A small network was shown many inputs. Here are its activations along a few directions, one row for each input.
In each table, some parts of the input vary, and every possible input appears once, in random order.
A made-up example of a description, with smaller parts first: ring(5) and (point or ring(11) or (values(3) and line(4))).
Shared parts are said once, and a part with two or three values counts as separate values.
(in the rows, 128 means zero)

Other details of the inputs vary at random and push rows far along two fixed directions, the same in every table; ignore that.

Rows:
x1: [127 144 126 161 141 100 108 153 151 143  99 167 154]
x2: [117 129 122 150 136 105  97 150 151 125 121 178 151]
x3: [140 129 107 110 121 120 127 113 120 105 139 111 115]
x4: [124 119 122 108 105 119 125 111 121 103 157 112 120]
x5: [148 142 118 115 125 118 140 103 113 122 119 102 130]
x6: [130 116 116 112 116 128 129 108 122 104 144 109 121]
x7: [134 134 123 120 115 116 133 114 121 116 131  93 123]
x8: [125 135 141 159 146  98  99 158 152 134 114 171 146]
x9: [131 126 127 122 113 121 134 111 123 115 132  93 126]
x10: [136 118 131 123 118 138 143  99 124 120 116  98 128]
x11: [140 111 139 121 127 131 135 106 125 113 124  99 116]
x12: [112 116 129 155 134 117  99 145 155 126 117 180 155]
x13: [ 83 149 134 115 134 218 172 181  98 210 151 138 107]
x14: [155 138 126 112 138 119 139 107 112 120 125 107 119]
x15: [110 135 142 160 119  94  98 152 153 134 124 166 158]
x16: [154 134 124 117 135 114 135 113 119 116 126 101 111]
x17: [130 107 121 113 118 139 133 103 126 106 131 111 121]
x18: [149 134 126 116 130 113 132 118 118 113 134  99 109]
x19: [130 133 116 151 143 103 102 145 150 128 110 179 149]
x20: [119 117 132 151 142 127 112 128 151 131 107 190 164]
x21: [141 139 118 119 118 113 133 115 120 117 128  93 119]
x22: [118 113 129 154 140 127 107 136 156 130 105 185 157]
x23: [ 82 144 131 120 128 211 161 192 105 203 153 128  98]
x24: [139 121 134 118 125 121 133 114 121 112 138  98 115]
x25: [ 91 160 107  99 145 212 161 194  90 205 168 149  92]
x26: [128 122 131 124 113 128 136 110 124 116 127  95 126]
x27: [118 129 150 157 131  94  95 155 153 131 130 171 147]
x28: [145 117 141 116 131 137 147  94 119 117 122 112 126]
x29: [138 116 139 121 124 126 134 110 123 111 132 101 116]
x30: [144 112 138 120 130 136 140 100 124 115 120 104 119]
Description of these inputs: values(3) and (point or line(9)).
Changing only the values(3) part turns x15 into x27. The same change can be made to x23. Which row results? -> x11
Change only the line(9) part in x3. List by row number the other rows that result. -> x2, x6, x12, x17, x19, x20, x22, x25
Change only the values(3) part in x10. List by row number the other rows that result. -> x22, x30

Rows:
x31: [143 130 122 105 125 130 141 114 110 114 144  83 102]
x32: [135 126 118 127 130 116 119 121 135 116 125 144 133]
x33: [ 83 149 131 112 138 219 167 194  98 211 158 135  95]
x34: [120 125 126 141 121 128 126 124 138 131 112 136 147]
x35: [137 134 133 140 138 109 119 133 136 127 115 130 131]
x36: [136 131 114 130 135 111 114 128 134 115 124 142 132]
x37: [130 127 139 140 135 121 125 128 137 130 115 138 138]
x38: [133 132 115 129 131 112 116 130 133 119 126 136 131]
x39: [126 114 128 134 126 124 119 118 139 115 121 142 139]
x40: [135 138 132 136 134 115 125 128 130 133 117 133 135]
x41: [136 117 115 100 117 144 144  95 110 107 140  99 115]
x42: [134 138 129 134 138 123 127 134 127 136 119 138 133]
x43: [139 121 129 106 120 136 145 102 113 112 143  88 110]
x44: [130 130 131 135 136 131 131 128 131 133 116 139 137]
x45: [133 131 125 130 128 108 117 126 131 118 128 137 135]
x46: [ 70 145 134 114 122 206 153 203 102 199 178 130  92]
x47: [132 132 122 109 108 120 134 119 112 110 153  76 101]
x48: [130 116 129 131 124 119 119 115 135 113 122 138 141]
x49: [135 130 133 135 134 109 118 129 133 122 126 134 134]
x50: [127 113 133 135 128 124 120 120 139 117 122 140 136]
x51: [139 132 112  97 121 138 144 108 105 114 147  96 107]
x52: [129 120 135 139 132 130 127 120 138 129 110 138 139]
x53: [105 131 137 155 147 154 123 168 142 167 112 181 143]
x54: [129 125 120 129 131 123 122 121 133 118 125 145 138]
x55: [137 128 125 134 133 102 112 128 137 113 125 132 131]
x56: [139 121 126 106 122 150 153  99 108 120 130  91 114]
x57: [100 128 144 156 147 151 119 176 144 169 120 181 139]
x58: [141 124 118 100 115 131 142 102 111 109 145  91 107]
x59: [134 130 130 132 131 108 116 129 133 119 129 137 134]
x60: [104 129 144 155 146 145 118 173 142 166 120 179 143]
x61: [125 143 117 138 127 116 123 142 131 138 119 129 137]
x62: [123 126 129 107 105 135 141 116 112 115 155  81 107]
x63: [128 125 122 130 127 121 122 122 134 119 125 142 139]
x64: [ 86 152 128 109 140 208 160 203  99 206 172 137  83]
x65: [125 116 123 130 126 130 122 117 136 118 122 142 138]
x66: [142 129 130 106 122 139 151 108 110 124 137  85 103]
x67: [116 115 138 140 114 116 113 127 142 115 130 130 136]
x68: [136 123 130 133 129 109 117 123 138 115 125 138 133]
x69: [136 131 129 135 135 124 128 127 132 132 116 138 132]
x70: [136 131 136 136 135 110 120 130 132 126 123 133 133]
x71: [130 124 139 139 134 121 124 128 136 128 121 137 136]
x72: [131 120 141 140 133 122 124 122 137 126 111 137 141]
x73: [136 137 125 135 140 121 125 136 130 133 116 134 130]
x74: [126 137 122 138 122 118 125 133 134 136 118 134 141]
x75: [139 136 130 106 124 137 150 115 105 129 140  85 104]
x76: [131 115 133 134 126 117 118 117 137 113 122 137 140]
x77: [121 128 133 137 116 108 113 137 138 122 136 130 129]
x78: [127 115 122 131 130 130 120 117 137 116 121 147 138]
x79: [136 131 132 137 132 117 124 125 136 130 114 136 135]
x80: [127 124 127 133 128 119 120 125 135 120 126 142 138]
x81: [130 113 137 138 131 123 120 118 140 117 119 138 137]
x82: [131 115 137 136 130 120 120 120 137 117 120 135 140]
x83: [106 151 127 154 136 126 116 172 139 166 119 170 149]
x84: [130 122 132 134 130 116 120 124 136 118 126 139 137]
x85: [137 116 133 109 120 145 150  98 115 117 130  87 111]
x86: [136 131 132 138 138 111 118 137 135 126 121 131 128]
x87: [121 133 133 136 117 104 113 139 133 122 138 126 131]
x88: [141 138 120 105 125 139 149 117 107 128 137  83 103]
x89: [135 126 136 136 134 117 123 130 135 128 122 135 130]
x90: [124 127 127 141 120 120 123 121 136 127 111 135 152]
x91: [126 135 118 107 111 147 154 112 108 131 138  86 118]
x92: [138 127 112  98 116 140 146 106 109 115 146  95 105]
x93: [134 130 120 132 131 107 113 131 134 117 126 135 132]
x94: [137 116 116 100 113 141 144  92 111 106 140  93 116]
x95: [131 129 134 138 133 123 127 124 135 130 114 136 140]
x96: [133 133 119 127 128 113 119 125 130 120 128 138 135]
Describe the family of inputs behind these rows. -> line(6) and (values(2) or line(9))
Start at x51 and move only the line(9) part, one step at a time. The first step leads to x96. Which rows follow, in order? -> x45, x59, x49, x70, x75, x40, x42
Change only the values(2) part in x46. List by row number the other rows that result. -> x90
Change only the values(2) part in x67. List by row number the other rows that result. -> x34
Which other rows agree with x86 in the line(6) part? List them by row number. -> x31, x35, x36, x38, x47, x55, x61, x73, x88, x93
Which other rows agree with x95 in the line(6) part? List them by row number. -> x37, x43, x44, x54, x62, x63, x71, x80, x84, x91

Rows:
x97: [106 152 130 111 123 171 153 180  95 180 166  93  83]
x98: [ 91 145 127 140 161 195 142 186 127 197 124 192 134]
x99: [132 134  97  47 120 185 175 118  67 122 199  52  52]
x100: [143 140 130 154 141  82 100 139 154 126 101 163 147]
x101: [173 106 107  67 111 149 180  25  84  70 131  22  97]
x102: [179 122 131 122 112  47 114  59 133  59 111  81 145]
x103: [130 116 139 176 145  99  99 125 174 121  79 192 175]
x104: [102 111 132  80 110 197 162 125  93 134 186  92  83]
x105: [100 132  90 146  96  77  78 147 156 102 143 174 163]
x106: [112 132 128  91 112 198 175 124  87 158 157  79  90]
x107: [118 160 108  96 141 188 161 174  85 185 158 115  84]
x108: [138 142 127 159 144  85 103 141 154 124 103 163 148]
x109: [105 140 114  99 139 221 172 157  89 185 145 123  96]
x110: [ 86 107 108 159  99  98  76 132 173 100 121 203 188]
x111: [ 94 163 136 148 146 146 124 204 127 191 142 173 128]
x112: [106 162 124 103 126 175 154 175  89 180 163 103  90]
x113: [ 99 141 124 100 134 217 178 158  99 185 157 117  89]
x114: [ 92 155 139 153 140 145 119 209 129 187 137 158 121]
x115: [123 110 153 166 129 104 103 130 162 127  92 159 164]
x116: [131 122 126 150 137  83  86 144 158 105 129 179 139]
x117: [122 121 146 163 133 110 110 124 155 126  98 167 168]
x118: [136 106 144 146 119 105 120  96 148 102 105 113 149]
x119: [131 132 142 165 132  75  94 150 157 125 111 150 154]
x120: [123 108 153 168 130 101 105 129 161 123  96 158 166]
x121: [125  97 127 145 143 119  97 123 157 104 115 193 158]
x122: [146 142 118 153 153  89 103 136 149 123 102 170 155]
x123: [134 108 141 135 117 120 131  95 136 105 114  96 137]
x124: [ 97 113 130 107 131 193 144 157 117 153 166 146  97]
x125: [103 130 143 139 133 158 137 154 132 165 128 159 140]
x126: [134 116 136 156 136 113 111 119 155 122  87 168 159]
x127: [ 83 134 139 144 137 141 102 210 138 165 163 170 115]
x128: [104 135 133 127 131 128 109 174 131 143 161 161 119]
x129: [128  88 144 124 109 117 115  94 141  80 140 108 127]
x130: [185 125 110 117 128  62 119  54 129  56 101  86 140]
x131: [136 145 126 153 142  96 105 149 146 133 105 163 142]
x132: [153 113 121 117 131 131 138  82 124 108 105 119 138]
x133: [104 150 137 147 136 129 121 183 134 162 136 138 123]
x134: [112 130 131  90 115 194 177 120  89 153 161  77  93]
x135: [124 119 142 169 145 114 103 141 165 143  87 197 166]
x136: [110 158 121 112 139 172 156 183 103 185 161 128  90]
x137: [174 119 122  87  95  96 151  54 100  65 146   6  93]
x138: [100 141 119 106 147 215 172 167  99 193 149 143 103]
x139: [174 100 119  76 100 132 172  28  99  69 132  27  99]
x140: [123 148 136 157 138  95 105 156 144 139 116 160 150]
x141: [156 137 122 124 127  96 129 105 128 104 123 105 122]
x142: [164  95 140 133 104  80 117  49 140  59  93  79 149]
x143: [190 123 109 118 125  61 115  51 128  55  96  89 140]
x144: [152 136 131 123 118  86 120 103 125 106 124  97 130]
x145: [148 137 120 151 150  85 103 134 147 122 102 169 157]
x146: [169 102 129  79  91 130 166  30  92  72 134  24 104]
Describe the family of inputs behind these rows. -> values(2) and (point or (line(4) and (point or ring(5))))
Changing only the values(2) part turns x140 into x117. The same change can be made to x114. Which row results? -> x142
Changing only the values(2) part turns x137 into x118. The same change can be made to x145. Which row results? -> x138
Change only the values(2) part in x127. List by row number the other rows that result. -> x129
Start at x143 and move only the ring(5) part, one step at a time. The first step leads to x130. Which rows follow, in order? -> x122, x145, x107
Change only the values(2) part in x132. List by row number the other rows that result. -> x107
Change only the line(4) part in x109. List by row number the other rows that result. -> x106, x126, x142

Rows:
x147: [123 140 107  90 107 127 134 131 103 116 179  86  91]
x148: [140 131 126  96 130 166 165 109  97 139 138  88 101]
x149: [122 120 134  99 101 147 148 110 105 117 159  64  96]
x150: [108 175 126 164 179 148 117 223 139 211 109 213 139]
x151: [157 164 118 106 137 130 163 122  93 145 126  66  96]
x152: [ 88 145 151 175 160 162 120 211 147 208 111 209 145]
x153: [ 67 142 128 159 143 148  93 231 150 181 158 221 135]
x154: [147  91 140 166 107  27  66  83 179  47 102 146 179]
x155: [147 139 114  91 136 158 164 112  95 135 138  91  96]
x156: [121  91 148 104 113 203 181  72 106 131 119  82 122]
x157: [161 101 150 173 120  41  85  75 178  64  72 140 181]
x158: [159 133 124 160 115  11  68 106 166  64 107 142 168]
x159: [123  92  97  81 115 195 160  78 107 106 146 118 114]
Describe the family of inputs behind these rows. -> values(2) or line(11)
Which other rows belong to the same alternative as x151? List them by row number. -> x147, x148, x149, x150, x152, x153, x154, x155, x157, x158
